These are the activations of a small neural network, seen along a few directions. Each row is one input.
In each table, some parts of the input vary, and every possible input appears once, in random order.
A made-up example of a description, with smaller parts first: one of 6 places along a line, together with either a single point or one of 9 places along a line or (one of 3 separate values, together with one of 8 places around a ring).
Shared parts are said once, and a part with two or three values counts as separate values.
In the rows, 128 means zero.

Other details of the inputs vary at random and push rows far along two fixed directions, the same in every table; ignore that.

A family of inputs:
R1: [154 112 153 131  95 168 118 143 167 141  70 120 120]
R2: [137  97 124 107  69 114 156 152 122 142 120 153 104]
R3: [ 89 164 114 151 192 113 107  85 119 109 162  96 151]
R4: [ 99 159  94 155 197  83 130  80  66 116 191 142 118]
R5: [129 127 110 123 129 118 129 113 133 127 143 142 117]
R6: [105 138 121 144 150 102 140 118  77 104 158 127 119]
R7: [118 143  98 128 139  99 129  92  82 114 176 153 106]
R8: [106 137 112 144 146  88 150 115  84 127 168 140 126]
R9: [148  95 143 139  74 126 155 154  81 134 109 142  97]
R10: [160 122 143 118  97 162 120 179 142 134 107 141 125]
R11: [135 120 127 135 134 102 165 142  93 121 141 148  97]
R12: [119 136 129 119 145 162 100 114 217 136 109 111 152]
R13: [102 140 129 137 160 108 130 109  85 107 154 111 140]
R14: [140 131 139 117 108 155 116 160 115 135 121 129 150]
R15: [126 145 128 131 173 148  93 111 202 129  97  92 145]
R16: [107 156 134 123 161 150  96 100 211 143 103  85 186]
R17: [ 87 166 117 113 164 156  80  72 182 123 137  85 183]
R18: [127 135 141 123 155 160 108 124 195 118  96 101 138]
R19: [123 140 131 125 154 136 122 126 186 141 114 122 136]
R20: [116 119 127 114 117 119 140 121 124 138 143 130 147]
R21: [145 100 127 108  79 116 158 150 123 136 129 161  91]
R22: [157 127 131 126 110 147 112 165 120 126 122 144 127]
R23: [160  99 155 127  69 147 143 156 122 146  84 121 120]
R24: [165  83 152 106  73 115 172 182 133 146  92 137 116]
R25: [155 109 134 121 124 133 135 144 146 120  94 130 104]
R26: [147 117 140 142 106 137 120 131 113 126  99 134 109]
R27: [110 122 112 133 126  96 146 114  87 128 171 146 124]
R28: [120 145 118 144 137 125 117 134  59 115 173 139 133]
Description of these inputs: one of 4 places along a line, together with either one of 2 separate values or one of 5 places along a line.
Changing only the place on the line of 4 turns R2 into R17. The same change can be made to R9. Which row results?
> R23
Change only the choice among 2 separate values in R22. List by row number the other rows that result.
> R26
Change only the place on the line of 4 in R12. List by row number the other rows that result.
> R5, R20, R27
Which other rows agree with R19 in the place on the line of 4? List them by row number.
> R1, R10, R11, R12, R18, R21

A family of inputs:
R29: [124 110 129 120  80 105 172 159 106 138 155 147 124]
R30: [178  80 142 120  64 102 192 191  80 153 103 182  94]
R31: [102 147 118 167 179  96 138  80  69  94 158 118 108]
R32: [108 156 117 126 125 166  84  85 176 130 130 116 160]
R33: [132 120 111 136 129 104 151 134 110 129 159 168  99]
R34: [141 137 130  90 120 183  93 158 221 128  96 117 142]
R35: [129 111 131 112 136 138 106 119 217 135  78 104 133]
R36: [165  76 125 108  32 121 170 167  71 151 121 169  79]
R37: [125 157 142 143 121 177  84 101 166 131  95  88 142]
R38: [105 149 123 135 153 120 118 108 103 127 156 101 161]
R39: [142 119 121 129 133 103 145 134 105 134 142 162 100]
R40: [171 107 142 129 108 146 117 156 201 146  68 131 118]
R41: [118 152 129 165 190 145  88  98 154 120 128  98 137]
R42: [113 143 121 115 147 137 120  95 204 125 112 111 131]
R43: [151 107 135 119  66 137 127 139 112 144 102 141 111]
R44: [137 106 129 131 129  96 151 127 103 126 126 131  90]
R45: [169 103 126 101  83 136 140 188 133 126 112 156 104]
R46: [ 89 158 131 158 163 109 133 104  50 110 173 116 149]
R47: [ 78 146 100 131 169  89 144  83  71 101 198 133 139]
R48: [114 119 124 109 132 130 127 118 161 132 114 109 149]
R49: [127 146 147 146 153 159  98 125 170 134 101 103 161]
R50: [128 103 132 126 124  97 158 127  83 122 140 125 127]
R51: [ 82 183 108 150 210 133  79  83 140 125 165 101 176]
R52: [134 134 128 150 149 121 131 139  39  95 174 144 105]
R53: [ 88 152 112 137 160  95 133 100  64 121 181 128 150]
R54: [156 145 143 103 125 172  89 163 192 127  85 106 137]
R55: [142 106 151 128 103 120 169 143  98 120 112 127 116]
R56: [135 114 138 101 103 145 129 160 184 156  96 151 140]
Changing only one part turns R45 into R54. The same change can be made to R39. Which row results?
> R40
What do these inputs look like to the network?
> one of 4 places along a line, together with either one of 2 separate values or one of 5 places around a ring
Change only the place on the line of 4 in R29. List by row number the other rows that result.
> R38, R46, R53
